These are the activations of a small neural network, seen along a few directions. Each row is one input.
Each table varies a few parts of the input and shows all the possible inputs, shuffled.
A made-up example of a description, with smaller parts first: one of 8 places around a ring, together with either a single point or one of 9 places around a ring or (one of 3 separate values, together with one of 6 places along a line).
Shared parts are said once, and a part with two or three values counts as separate values.
In the rows, zero is written as 128.

Other details of the inputs vary at random and push rows far along two fixed directions, the same in every table; ignore that.

A family of inputs:
x1: [142 111 122 150 140 149 127 166 109 129 129 170  98  79]
x2: [170 106 136  99 111  50 100  85 134 166 109 139 201 199]
x3: [102 137 112 151 139 165 153 171 152  84 108 100 105 101]
x4: [146  97 124 110 147 158 154 144 130 148 140 142 107 103]
x5: [193  76 130 118 132 118 128 194  89 144 113 165 142  78]
x6: [191  79 132 140 125  73 108 177  98 147  96 165 164 106]
x7: [ 99 199 157 108 120 130 100  67 112 141 168 142 124 147]
x8: [101 143 113 134 137 150 159 154 145 108 129 102  82 107]
x9: [153  87 132 105 107  50  96  91 123 161 106 116 218 201]
x10: [ 94 195 123 122 105 126 126  88 164 108 133  98 102 174]
x11: [ 60 183 128 128 118 158 101  30 154 117 179 108 120 205]
x12: [104 114 124 162 131 167 115 151 103 109 143 142 102  87]
x13: [108 109 122 190 142 169 108 152 110  86 138 133 118  88]
x14: [125 148 138  96 159 171 177 120 128 168 159 147 102  79]
x15: [177 110 120  82 110  98 158 169 137 142  95 123 131 108]
x16: [106 195 122 105 104  74 105  49 162 122 133 100 133 219]
x17: [202  76 130 106 109  30 121 174 131 141  51 104 202 141]
x18: [108  99 124 168 153 188 144 150 135 104 142 119 120 113]
x19: [121 175 137  95 136 133 197 140 136 145 134 137  72  79]
x20: [ 81 139 134 143 127 159 106  69 135 116 150 102 142 186]
x21: [107 111 128 177 137 172 105 149 103 103 134 133 104  88]
Description of these inputs: one of 3 separate values, together with either a single point or one of 6 places along a line.
Changing only the choice among 3 separate values turns x10 into x6. The same change can be made to x16. Which row results?
> x1
Change only the choice among 3 separate values in x13. List by row number the other rows that result.
> x3, x18
Change only the place on the line of 6 in x4. List by row number the other rows that result.
> x2, x9, x11, x18, x20

A family of inputs:
x22: [130 117 116 149 120 158 117 150 122 114 138 159  84 111]
x23: [101 105 119 149 136 149 117 114 135 108 141 110 138 154]
x24: [ 88 168 120 143 110 128  78  80 139  83 140  96 110 190]
x25: [133 123 144 135 150 165 160 139 135 140 144 145 114  95]
x26: [130 140 137 104 136 148 157 140 118 146 142 138  95  87]
x27: [123 148 124 116 127 145 153 145 123 140 135 147  89  94]
x28: [173  85 125 122 127 131 114 162 114 133 122 155 122 104]
x29: [118 152 141  91 118 107 108  62 135 148 142 116 153 186]
x30: [124 124 131 157 134 111 100 143 101 108 124 134 144 105]
x31: [102 162 121 123 132 163 161 152 138 112 130 110  71  92]
x32: [178 109 118 106 125  96 159 188 119 145 101 139 130  80]
x33: [102 145 123 141 141 176 162 149 145 111 129 113  83  96]
x34: [183  82 139 132 114  16  82 155  89 139  62 123 226 140]
x35: [160  97 125 114 132 127 158 167 128 156 111 149 125  96]
x36: [ 62 134 126 153 130 153 105  75 148  95 145  80 132 191]
x37: [173  99 124 116 128 111 156 176 119 156 107 157 124  88]
x38: [115 156 120 107 114 100 110  77 146 125 133 107 146 185]
x39: [ 74 173 135 154 117 136  73  67 102 110 159 136 133 160]
x40: [ 87 187 122 121 119 131 117  72 150 107 154 105 108 167]
x41: [113 167 131 130 118  97 108  70 152 118 138 115 159 189]
x42: [151  65 130 129 147 157 135 151 115 147 129 133 152 116]
x43: [129 130 119 135 142 155 157 155 140 120 131 133 104  91]
x44: [189  98 121 111  90  17  65 116 116 130  91 130 207 198]
x45: [111  89 122 157 142 185 138 143 130 124 145 135 119 116]
x46: [183 102 130  97 108  46 133 151 129 149  75 112 180 143]
x47: [ 99 174 140 102 121 132 115  62 132 134 160 114 119 165]
x48: [139 106 143 148 149 144 117 161  88 132 127 151 132  72]
x49: [100 142 117 129 140 179 162 151 150 112 129 108  74  99]
x50: [111 138 128 153 140 174 158 138 142 128 148 151  98 104]
x51: [108 150 132 138 127 133 140 114 152 115 126 109 130 145]
x52: [161 115 142 104 128  98 131 120 120 160 117 138 166 136]
x53: [147 114 129 130 132 130 149 152 126 149 120 151 127 102]
Changing only one part turns x49 into x29. The same change can be made to x36. Which row results?
> x42
What is each input in this table made of?
> one of 4 places along a line, together with either one of 3 separate values or one of 5 places along a line
Change only the choice among 3 separate values in x22. List by row number the other rows that result.
> x39, x45

A family of inputs:
x54: [128 127 131 130 128 120 122 128 120 128 124 126 138 128]
x55: [109 144 125 129 129 151 131 117 136 119 141 122 105 132]
x56: [130 125 131 122 127 123 127 124 126 133 127 125 135 132]
x57: [130 129 130 123 128 123 130 123 128 133 128 125 134 131]
x58: [179  50 120 150 157 163 186 248 116 137  97 157 105  21]
x59: [129 123 127 135 128 121 116 128 124 120 125 125 135 132]
x60: [128 127 127 130 124 120 118 127 120 127 127 130 132 130]
x61: [127 118 130 136 130 128 121 126 126 128 127 130 140 135]
x62: [131 126 130 121 128 124 129 124 128 134 127 126 135 133]
x63: [126 128 127 131 127 119 121 129 123 123 122 123 134 131]
x64: [129 124 131 134 130 124 117 126 122 123 128 128 137 130]
x65: [131 130 130 122 127 122 131 124 130 133 127 126 135 132]
x66: [131 130 126 122 126 121 131 126 133 129 125 123 132 133]
x67: [130 132 131 123 127 120 131 124 129 133 125 126 136 131]
x68: [127 118 130 136 131 127 124 126 127 127 127 126 142 135]
x69: [132 136 128 123 124 117 131 127 132 129 123 127 130 132]
x70: [133 129 127 123 124 121 129 127 131 130 125 126 130 134]
x71: [129 117 126 137 126 125 122 128 129 124 124 126 137 138]
x72: [131 128 127 122 126 121 130 127 131 130 125 123 132 133]
x73: [133 132 128 124 125 119 127 125 129 132 127 132 130 132]
x74: [131 125 128 121 126 121 127 126 129 130 124 122 132 135]
x75: [131 126 127 121 126 122 129 126 131 130 124 123 132 135]
x76: [132 129 130 123 127 122 128 123 128 134 128 131 134 132]
x77: [129 118 126 136 126 126 120 127 126 127 127 131 138 137]
x78: [131 132 131 124 127 121 129 124 128 134 127 131 133 130]
x79: [132 133 127 124 124 119 130 127 133 129 123 127 130 133]
x80: [ 72 168 122 145 141 206 142 113 141 103 171 125  57 108]
x81: [131 123 127 134 125 124 115 128 122 124 129 133 133 131]
x82: [127 128 130 130 127 123 119 126 120 129 127 130 134 129]
x83: [124 126 126 130 132 149 137 138 127 126 136 134 107 111]
x84: [132 126 128 122 124 122 126 127 130 129 124 125 129 135]
x85: [133 126 127 122 125 123 125 124 127 132 129 131 131 135]
x86: [130 134 132 123 127 119 132 124 129 133 125 127 135 129]
x87: [129 124 130 134 129 126 115 125 121 124 129 132 136 131]
x88: [132 134 129 123 124 118 129 125 128 132 127 132 130 131]
x89: [128 127 126 131 124 119 120 130 124 124 122 126 132 130]
x90: [119 134 128 126 131 142 130 120 130 129 137 129 118 128]
x91: [ 74 168 122 144 141 202 143 113 141 104 170 126  60 110]
x92: [130 134 128 123 125 118 133 128 132 129 123 124 132 130]
x93: [131 134 132 124 127 120 130 124 128 134 127 131 133 129]
x94: [133 128 130 123 127 122 127 123 127 134 128 130 133 131]
x95: [131 124 126 135 125 122 115 129 125 120 125 128 133 133]
x96: [131 126 131 122 127 124 125 123 125 134 128 130 133 132]
x97: [134 130 126 122 124 120 130 127 133 130 125 127 130 134]
x98: [130 132 127 123 126 120 132 127 133 129 123 124 132 131]
What is each input in this table made of?
> one of 5 places around a ring, together with either one of 3 separate values or one of 6 places along a line
Changing only the place on the ring of 5 turns x71 into x68. The same change can be made to x69. Which row results?
> x86
Change only the place on the line of 6 in x84. List by row number the other rows that result.
> x55, x69, x70, x79, x97
A walk changes only the place on the ring of 5. It starts at x79 and steps to x73. List the rest of the walk in order.
> x78, x67, x98
Which other rows agree with x98 in the place on the ring of 5? List them by row number.
> x58, x59, x63, x66, x72, x74, x75, x92
